These are the activations of a small neural network, seen along a few directions. Each row is one input.
Each table varies a few parts of the input and shows all the possible inputs, shuffled.
Descriptions start from the smaller parts, as in this example, which fits no table here: values(2) and (point or ring(11) or (line(4) and ring(5))).
Shared parts are said once, and a part with two or three values counts as separate values.
(in the rows, 128 means zero)

Other details of the inputs shift rows strongly along two fixed directions, in all tables alike. That doesn't count.

Table:
R1: [105 124 137 102 108 120 129 115 133  98 121]
R2: [159 128 112 155 131 130 121 147 106 163 123]
R3: [158 149 105 159 129 143 108 129  91 204 132]
R4: [142 146 169 123 124 126 137  95 200 109 119]
R5: [ 83  99  76 102 125 119 151 166  74  83 134]
R6: [133 133 160 122 125 140 108 115 146 146 124]
R7: [ 94 106  67 117 117 116 148 132  73  92 140]
R8: [137 135 146 129 136 124 145 108 157 117 122]
R9: [ 99 110 106 119 139 125 136 161  94 118 137]
R10: [135 136 179 131 146 128 121  97 196 115 129]
R11: [ 87 109  70  91 113 115 146 159  66  85 132]
R12: [145 143 146 155 147 157  94 132 107 203 127]
R13: [143 141 133 130 137 153 103 144 111 174 125]
R14: [117 114 124 125 133 107 159 118 139  90 136]
R15: [142 139 128 159 143 145 107 123 104 178 130]
R16: [152 154 111 161 132 152  92 125  91 213 133]
R17: [145 136 139 120 108 114 138 124 163  97 120]
R18: [145 117 135 136 130 114 137 134 153 114 125]
R19: [154 141 188 118 110 119 136 104 227  85 109]
R20: [ 87 101 128 105 128 112 146 133 127  78 141]
Description of these inputs: line(4) and line(5).
Changing only the line(4) part turns R15 into R10. The same change can be made to R2. Which row results? -> R18
Start at R17 and move only the line(5) part, one step at a time. The first step leads to R3. Which rows follow, in order? -> R16, R1, R11

Table:
R21: [108 108  76 120 119 126 124 159  27 157 152]
R22: [125 138 154 139 136 144 100 120 118 166 128]
R23: [ 87 111 135  94 113 116 141 118 127  74 122]
R24: [135 127  88 137 131 131 130 175  86 150 137]
R25: [148 140  94 148 122 138 131 125  96 156 129]
R26: [116  96  74 121  95  92 152 136  85  78 139]
R27: [119 131 101 121 129 144 113 145  78 170 130]
R28: [116 115  72 154 139 116 144 134  72 144 149]
R29: [130 144 150 120 125 121 151  93 190  87 119]
R30: [156 146 141 123 115 117 124 113 183 110 121]
R31: [130 135 111 137 127 125 147 111 128 121 131]
R32: [140 126 146 140 159 138 121 132 157 141 134]
R33: [134 130 178 140 134 109 139  87 196 112 128]
R34: [147 148 150 131 135 140 120 141 158 145 114]
R35: [132 122 163 122 119 121 136 133 157 110 117]
R36: [125 120 106 108 101  96 149 124 149  63 128]
R37: [122 134 154 125 137 110 148  95 198  88 128]
R38: [ 73 101 117 103 124 110 144 127 100  68 146]
R39: [144 149 142 123 118 129 141 101 177 104 115]
R40: [167 150 139 154 124 144 117 108 138 172 121]
R41: [ 89 103 102  95 111 114 144 138  82  95 134]
R42: [171 141 159 158 134 143 103 151 139 194 128]
R43: [150 132 145 142 138 140 118 135 129 154 116]
R44: [113 136 101 136 138 152 105 141  82 167 132]
R45: [149 142 157 135 152 141 120 123 167 139 116]
R46: [146 136 140 164 145 127 121 108 138 173 138]
R47: [140 124  90 137 108 119 132 131  93 131 129]
R48: [141 132  94 149 134 141 120 169  73 178 128]
R49: [118 135 137 137 136 145 102 126 108 160 128]
R50: [130 105 105 154 155 132 124 152  83 161 147]
R51: [140 143 153 125 132 148  99 125 127 183 123]
R52: [ 87 122 118  91 118 126 140 124 137  75 119]
R53: [143 134  94 145 144 146 118 158  78 170 124]
R54: [ 74 100  76  76 108 105 157 149  86  62 141]
R55: [152 139 141 140 142 144 116 137 134 156 115]
R56: [114 136 150 128 141 144 105 120 139 143 137]
R57: [154 131 143 152 151 141 113 132 123 170 123]
R58: [ 95  98  92 105 132 106 165 141 111  53 127]
R59: [132 142 147 134 133 152  98 124 118 177 121]
R60: [122 134 149 140 145 147  98 124 117 167 141]
R61: [106 137 163  96 121 132 126 108 179  93 111]
R62: [120 108 178 120 142 112 142 112 188  83 131]
R63: [110 139 162  86 121 130 129 111 189  93 112]
R64: [123 133  92 120 130 141 111 154  77 171 141]
R65: [123 141 141 137 147 155  96 128 125 170 139]
R66: [ 96  92 105 110 126 102 164 136 106  58 129]
R67: [118 142 148 128 134 146 105 119 139 145 123]
R68: [105 100 129 114 143 112 154 131 153  69 135]
R69: [152 141 168 140 130 137 117 136 159 153 114]
R70: [132 115 101 122 102 101 140 127 123  91 132]
R71: [ 99 106  73 108 117 122 131 158  42 134 148]
R72: [158 150 158 124 114 124 125 102 192 113 112]
R73: [119 120 122 130 117 112 156 104 133  93 130]
R74: [139 134 167 121 107 118 146  87 193  85 114]
R75: [106  98  80 109  91  93 163 127  99  55 130]
R76: [182 168 153 148 128 146 101 111 170 178 114]
R77: [157 134 161 147 137 142 111 130 136 165 117]
R78: [161 130 149 155 129 137 109 153 118 186 135]
R79: [126 121  77 150 125 125 146 127  70 141 140]
R80: [135 133 173 110 120 116 140 133 205  85 118]
Changing only one part turns R58 into R67. The same change can be made to R62. Which row results? -> R38
Changing only one part turns R51 into R47. The same change can be made to R63. Which row results? -> R76
What do these inputs look like to the network? -> values(3) and line(4) and line(5)
Which other rows does R22 become when the line(5) part takes its other values? List them by row number. -> R21, R23, R38, R41
Start at R32 and move only the line(4) part, one step at a time. The first step leads to R68. Which rows follow, in order? -> R50, R62
Which other rows does R57 become when the values(3) part takes its other values? List them by row number. -> R49, R79
Which other rows does R71 become when the values(3) part takes its other values? List them by row number. -> R42, R70
Which other rows does R65 become when the line(4) part takes its other values? List them by row number. -> R38, R56, R60

Table:
R81: [120  84  74 144 123 101 137 156  63  95 153]
R82: [ 87  87 137 103 121  98 161 140 126  73 138]
R83: [101 103 108 117 104  95 142 102 126  56 142]
R84: [155 151 219 143 165 159  92 109 214 166 103]
R85: [107 119 151 112 150 123 134 133 182  87 125]
R86: [193 161 161 200 156 153 104 133 148 224 128]
R87: [109 127 102 105 119 135 122 157 103 133 146]
R88: [173 155 194 128 107 130  83 106 204 147 110]
R89: [127 131 125 128 125 155 105 149  75 171 122]
R90: [119 122 139 124 150 125 124 144 149 136 141]
R91: [132 137 132  96 100 108 148 119 169  76 106]
R92: [ 99 131 142 105 133 118 129 106 159 106 142]
R93: [138 153 118 157 158 161  85 126  92 216 141]
R94: [130 116  86 122 121 118 148 116 103 113 132]
R95: [141 143 134 122 106 117 140 121 161 107 108]
R96: [131 129  90 151 122 129 140 112 101 142 136]
R97: [ 89 109  91 126 132 133 132 133  43 130 134]
R98: [167 137 173 139 140 124 139 120 192 119 116]
R99: [127 142 122 125 129 161 102 148  97 159 116]
R100: [135 138 139 150 139 143 101 125  79 216 145]
R101: [122 139 101 122 132 152 104 156  94 158 134]
R102: [114 130 129 127 112 111 159  90 171  76 127]
R103: [121 127 134 114 109 133 121 150  95 158 136]
R104: [166 120 114 143 144 127 133 144 113 151 131]
R105: [151 131 151 146 137 119 152 123 171 104 124]
R106: [ 94  89  96 126 137 125 141 157  60 115 129]
R107: [ 90 129 149 101 134 129 135  97 156  73 116]
R108: [126 141 139 115 109 111 151 117 175  80 113]
R109: [134 127  88 137 119 124 143 115 101 132 133]
R110: [143 133 102 110 107 120 133 135 118 122 114]
What do these inputs look like to the network? -> values(3) and (point or line(4) or ring(5))
Changing only the values(3) part turns R100 into R82. The same change can be made to R92. Which row results? -> R90
Which other rows agree with R89 in the values(3) part? List them by row number. -> R87, R88, R91, R95, R99, R101, R103, R108, R110

Table:
R111: [150 132 106 108  96  96 179  87 166  71 114]
R112: [114 114 153 129 130 127 166  97 163  63 109]
R113: [118 115 147 127 122 101 152  96 174  68 149]
R114: [ 65 110  57  90 128 118 149 155  66  92 160]
R115: [128 145 196 120 117 140  96 104 158 171 116]
R116: [155 156  50 140 103 158  75 142  40 200 127]
R117: [135 163 113 148 161 170  86 142  85 224 125]
R118: [137 103 127 141 126 117 119 161  81 161 132]
R119: [144 119 134 139 142 149 126 159  84 144 112]
R120: [155 136 181 166 131 122 120  92 168 156 122]
R121: [107  94  64 116 140 112 140 176  78 107 147]
R122: [158 122 191 124 129 121 108 127 196 135 136]
R123: [135 137  89 117  77 105 162 168 120  94 121]
R124: [144 148 168 158 157 138 121  97 201 139 115]
R125: [103 132 164  98 126 146 132 107 141  92 103]
R126: [145 154 168 141 134 164  71 114 130 236 149]
R127: [101 103  68 116 145 118 150 177  77  91 128]
R128: [109 120 129 126 139 103 151 101 176  60 140]
What do these inputs look like to the network? -> values(3) and (point or ring(5))
Changing only the values(3) part turns R111 into R116. The same change can be made to R124. Which row results? -> R117
Which other rows does R118 become when the ring(5) part takes its other values? List them by row number. -> R119, R121, R122, R127
